These are the activations of a small neural network, seen along a few directions. Each row is one input.
In each table, some parts of the input vary, and every possible input appears once, in random order.
A made-up example of a description, with smaller parts first: one of 6 places along a line, together with either a single point or one of 9 places around a ring or (one of 3 separate values, together with one of 5 places around a ring).
Shared parts are said once, and a part with two or three values counts as separate values.
(in the rows, 128 means zero)

Other details of the inputs shift rows strongly along two fixed directions, in all tables alike. That doesn't count.

Rows:
r1: [101 167 121 120  84 136  69 170 112 125 133]
r2: [164 105 137 118 151 136 164 112 151 100 131]
r3: [130 118 153 109 143 144 129 130 144 100 112]
r4: [ 92 185  93 153 102 114  87 152  93 146 144]
r5: [ 97 159  83 172 107 106 125 115  67 177 158]
r6: [125  94 134 146 139 130 172  80 100 156 142]
r7: [110 163 139  99 109 143  68 186 152 102 118]
r8: [158 103 141 129 157 134 167 107 149  94 117]
r9: [111 139 119 125  99 121 103 154 120 149 135]
r10: [ 97 142 105 157 107 116  90 106  81 208 147]
r11: [141  85 133 146 143 129 150  63 110 182 132]
r12: [110 165 109 137 122 120 105 145 111 125 128]
r13: [154  84 154 119 136 134 165 113 150 116 110]
r14: [129 110 117 157 159 107 181  83 113 152 136]
r15: [150 187 131  75  78 158  39 222 175  35 105]
r16: [ 89 150 106 153 119 116  88 108  85 204 140]
r17: [144 107 151 115 122 143 129 135 146  99 110]
r18: [142  98 113 158 147 108 188  79 106 155 142]
r19: [125  94 132 143 142 126 173  87 107 165 147]
r20: [100 150 124 129 115 119 102 151 118 145 120]
r21: [146  92 154 112 148 141 157 115 149 115 123]
r22: [150  88 156 122 140 142 161 110 143 108 111]
r23: [154 105 140 127 160 131 164 107 146  94 116]
r24: [118  95 129 143 146 116 171  91 116 167 138]
r25: [108 188 106 123 103 124  77 172 120 123 141]
r26: [150 115 143 122 164 136 162 104 149  92 122]
r27: [149 111 174  87 149 157 123 145 181  61  96]
r28: [140  96 157 115 152 143 153 108 143 103 116]
r29: [141  99 106 153 144 113 189  81 110 160 150]
r30: [162 106 141 121 150 138 165 106 145  92 126]
r31: [117 119 136 122 145 132 138 121 127 137 128]
r32: [102 165 120 125  83 121  70 180 120 136 125]
r33: [157 103 139 128 156 124 167 112 153 104 117]
r34: [120  96 134 148 148 114 174  88 112 163 128]
r35: [ 78 152 104 160 109 104 115 125  82 190 144]
r36: [177  95 172  82 138 155  96 140 191  82  89]
r37: [120 145 116 134 147 121 141 117 118 137 140]
r38: [149 124 129 115 139 125 137 140 158 101 123]
r39: [124 159 107 133 103 129 106 140 109 122 143]
r40: [109 164 105 129 127 113 107 151 123 134 134]
r41: [128  89 131 150 136 115 177  85 107 167 134]
r42: [138  93 151 113 153 130 156 118 155 120 115]
r43: [149  89 152 112 143 142 157 114 147 115 125]
r44: [124 153 101 131 107 116 109 152 122 134 142]
r45: [146 110 151 105 120 152 128 132 146  94 116]
r46: [ 97 147 121 127 116 120 101 152 125 148 131]
r47: [107 141 120 124 104 121 104 153 122 149 133]
r48: [122 155 102 132 110 116 109 153 123 135 141]
r49: [153  88 156 116 157 143 128  99 156 129 107]
r50: [141  93 156 122 150 139 157 110 144 107 108]
r51: [107 165 115 113  78 139  69 179 118 133 136]
r52: [103 163  78 164 100 112 126 115  69 186 172]
r53: [121  95 134 150 145 115 175  87 112 164 131]
r54: [150  90 155 114 140 146 157 106 141 104 120]
r55: [114 166 110 133 116 125 105 140 110 122 139]
r56: [147  88 150 114 143 132 160 119 153 122 118]
r57: [116  98 135 150 152 125 171  83 107 154 128]
r58: [181 130 169  71 142 162 105 174 209  12  91]
r59: [150  88 155 120 141 131 162 116 150 118 110]
r60: [123 117 133 133 137 128 108 104 122 163 124]
r61: [ 98 149 120 122 118 120 102 153 122 148 127]
r62: [128 111 117 153 166 106 182  83 110 151 132]
r63: [ 76 175 100 141  91 120  79 156  87 175 151]
r64: [159 139 133 104 110 134 106 171 168  75 108]
r65: [150 114 141 119 168 133 161 111 155 100 126]
r66: [148  89 156 121 143 140 160 109 144 107 110]
r67: [118 173 124 106  78 140  17 192 140 129 116]
r68: [172 108 146 108 141 142 144 132 165  66 107]
r69: [141  96 157 116 150 145 153 108 144 104 117]
r70: [136 183 127  87  97 138  48 222 182  62 110]
r71: [150 133 137 111 144 137 133 138 155  92 125]
r72: [149 183 129  86  76 151  39 226 174  41 100]
r73: [152 129 138 113 136 138 134 130 148  84 122]
r74: [ 81 154 102 156 106 116 113 124  77 191 160]
r75: [ 98 165  85 163 111 108 124 118  73 183 169]
r76: [131 190 135  86 107 146  49 208 168  50 106]
r77: [ 94 161  86 168 116  96 124 120  76 179 152]
r78: [121 157 107 138 109 111 108 150 119 131 133]
r79: [ 99 150 124 132 113 129 100 146 110 137 121]
r80: [152 106 135 120 163 122 165 114 156 106 123]
r81: [ 88 166  83 162 119 100 122 122  85 182 159]
r82: [ 90 143  98 165  88 117 119 116  65 188 152]
r83: [162 106 139 119 153 135 164 113 151 101 131]
r84: [127  86 126 144 135 119 180  85 112 171 142]
r85: [123 157 107 140 105 123 107 147 111 125 135]
r86: [143  91 156 123 148 141 157 110 145 107 109]
r87: [140 101 114 159 149 108 187  81 107 156 141]
r88: [ 84 169 104 145 101 120  54 138  93 190 138]
Description of these inputs: one of 8 places along a line, together with either a single point or (one of 2 separate values, together with one of 5 places around a ring).
Changing only the place on the line of 8 turns r74 into r43. The same change can be made to r69. Which row results?
Answer: r54
Changing only the place on the line of 8 turns r11 into r36. The same change can be made to r29. Which row results?
Answer: r44
Which other rows does r37 become when the place on the line of 8 takes its other values? List them by row number.
Answer: r2, r25, r52, r65, r71, r75, r83
Which other rows does r73 become when the place on the line of 8 takes its other values? List them by row number.
Answer: r15, r26, r30, r39, r55, r58, r76
A walk changes only the place on the ring of 5. It starts at r56 and steps to r59. List the rest of the walk in order.
Answer: r22, r6, r19

Rows:
r89: [145  90 172 111 180 159 126  82 165 105 102]
r90: [ 93 208  80 148  89 124  95 154  74 122 158]
r91: [175  27 180 114 144 144 202  75 149 138 103]
r92: [ 66 143 115 146 100 119 135 134  69 166 147]
r93: [105 144 107 148 117 122  68 114 101 197 131]
r94: [ 75 148 126 146  61 140  80 148  69 177 145]
r95: [171  55 159 124 215 118 205  60 185 139 113]
r96: [138 143  75 161 120 104 158 110  96 169 171]
r97: [ 90  89 109 172 144  88 216  89  83 189 149]
r98: [121 156  76 174 133  96 176 110  87 144 158]
r99: [134 152 145 102 170 113 107 170 180  85  95]
r100: [124 135 157  98 177 142 117 128 163  82 100]
r101: [170 139 143 109 110 165  99 143 147  58 126]
r102: [178 166 127  85  69 152  37 199 168  52 113]
r103: [135 124 148  83  92 132  99 204 186  99 110]
Changing only one part turns r93 into r95. The same change can be made to r102. Which row results?
Answer: r96
What is each input in this table made of?
Answer: one of 3 separate values, together with one of 5 places around a ring
Which other rows does r90 become when the choice among 3 separate values takes its other values? List them by row number.
Answer: r92, r100
Which other rows does r98 become when the choice among 3 separate values takes its other values? List them by row number.
Answer: r97, r99
